Each row below holds a small network's activations on one input, seen along a few directions.
Each table varies a few parts of the input and shows all the possible inputs, shuffled.
A made-up example of a description, with smaller parts first: one of 6 places along a line, together with either a single point or one of 9 places along a line or (one of 2 separate values, together with one of 8 places around a ring).
Shared parts are said once, and a part with two or three values counts as separate values.
In the rows, 128 means zero.

Other details of the inputs shift rows strongly along two fixed directions, in all tables alike. That doesn't count.

A family of inputs:
row 1: [116 139 118 115 134 119 122 140 141  92 115 130]
row 2: [122 144 125 134 143 122 136 140 142  90 126 127]
row 3: [123 130 140 135 130 125 125 143 116  85 125 105]
row 4: [121 139 126 138 138 126 136 138 131  87 133 116]
row 5: [129 124 124 112 109 134 128 122 139 164 128 126]
row 6: [130 136 144 127 142 120 120 142 125  87 108 119]
row 7: [136 121 132 130 115 138 145 121 132 161 138 116]
row 8: [111 134 113 123 127 124 132 143 126  91 126 116]
row 9: [125 139 130 138 139 126 132 137 125  85 130 113]
row 10: [119 137 126 136 135 126 131 137 138  86 137 117]
row 11: [143 125 140 121 124 132 132 117 141 159 123 127]
row 12: [137 119 136 128 113 137 137 118 132 158 139 114]
row 13: [135 132 125 114 116 134 125 117 146 162 123 134]
row 14: [131 126 120 121 110 139 139 119 130 162 134 121]
row 15: [112 132 116 114 130 119 129 146 128  94 115 120]
row 16: [138 117 139 119 116 132 135 121 135 160 128 118]
row 17: [144 119 143 121 120 132 136 121 122 160 121 115]
row 18: [141 134 135 131 124 137 131 114 148 158 135 129]
row 19: [103  74 124 162 169  91  79 143  61 123 145 227]
row 20: [129 126 121 121 106 140 131 118 137 162 139 121]
row 21: [131 124 123 120 107 139 132 115 131 159 135 119]
row 22: [129 142 132 133 146 122 129 136 131  86 120 121]
row 23: [115 143 113 130 132 128 131 136 130  88 129 121]
row 24: [142 131 131 115 122 133 127 114 129 161 111 128]
row 25: [153 133 151 134 127 140 125 109 125 153 122 121]
row 26: [137 130 133 135 117 141 134 114 143 158 145 121]
row 27: [120  71 114 170 146 115 105 115  72 197 177 228]
row 28: [118 142 127 133 130 130 117 132 120  85 123 114]
row 29: [146 127 139 123 127 133 137 118 134 161 119 127]
row 30: [113 134 117 124 128 123 127 141 121  90 123 112]
row 31: [105  82 113 168 172  94  90 138  68 122 156 227]
row 32: [137 139 123 123 118 139 126 111 147 159 131 134]
row 33: [137 119 135 121 118 132 142 125 134 163 127 120]
row 34: [118 136 128 124 138 118 126 146 148  92 122 126]
row 35: [109 133 113 114 129 119 132 148 134  95 119 123]
row 36: [127 139 140 141 136 128 124 136 120  82 128 110]
row 37: [117 148 112 126 137 124 130 138 141  91 122 131]
row 38: [141 118 138 121 120 132 140 122 127 162 124 118]
row 39: [144 137 138 126 121 141 119 106 125 156 116 125]
row 40: [112  69 128 167 176  89  95 145  65 131 154 225]
row 41: [113 142 114 129 129 128 125 134 136  87 133 122]
row 42: [139 137 125 122 119 139 127 108 141 158 127 132]
row 43: [121 137 127 125 142 118 135 146 141  93 117 126]
row 44: [120 147 116 126 139 124 128 135 135  90 118 129]
row 45: [134 120 133 129 112 137 136 121 138 160 143 116]
row 46: [144 120 140 130 117 137 138 118 120 158 132 110]
row 47: [140 134 127 128 117 142 131 108 124 156 130 119]
row 48: [118 140 123 138 137 126 139 140 137  88 136 118]
row 49: [134 119 136 121 115 132 133 125 140 162 132 120]
row 50: [148 134 137 131 129 137 138 112 135 157 127 126]
row 51: [137 123 139 116 111 135 121 117 118 160 113 117]
row 52: [111 144 111 129 128 128 124 137 142  90 137 124]
row 53: [136 123 130 113 115 133 130 118 122 162 117 119]
row 54: [114 134 127 127 125 126 119 139 116  87 120 109]
row 55: [138 132 124 115 120 134 134 118 139 163 118 134]
row 56: [140 131 127 114 121 134 132 116 133 162 115 131]
row 57: [147 119 152 124 117 134 127 120 117 158 118 113]
row 58: [123 141 128 132 141 122 128 136 143  87 127 125]
row 59: [109 131 117 113 127 119 124 145 135  92 120 121]
row 60: [117 130 126 131 133 123 138 145 127  89 130 110]
Each input here is: one of 2 separate values, together with one of 5 places around a ring, together with one of 6 places along a line.
- Changing only the place on the ring of 5 turns row 41 into row 1. The same change can be made to row 9. Which row results? => row 40
- Changing only the place on the ring of 5 turns row 45 into row 18. The same change can be made to row 54. Which row results? => row 39
- Which other rows does row 41 become when the choice among 2 separate values takes its other values? List them by row number. => row 10
- Which other rows does row 4 become when the choice among 2 separate values takes its other values? List them by row number. => row 23
- Start at row 39 and move only the place on the line of 6, one step at a time. The first step leads to row 31. Which rows follow, in order? => row 44, row 37, row 42, row 32
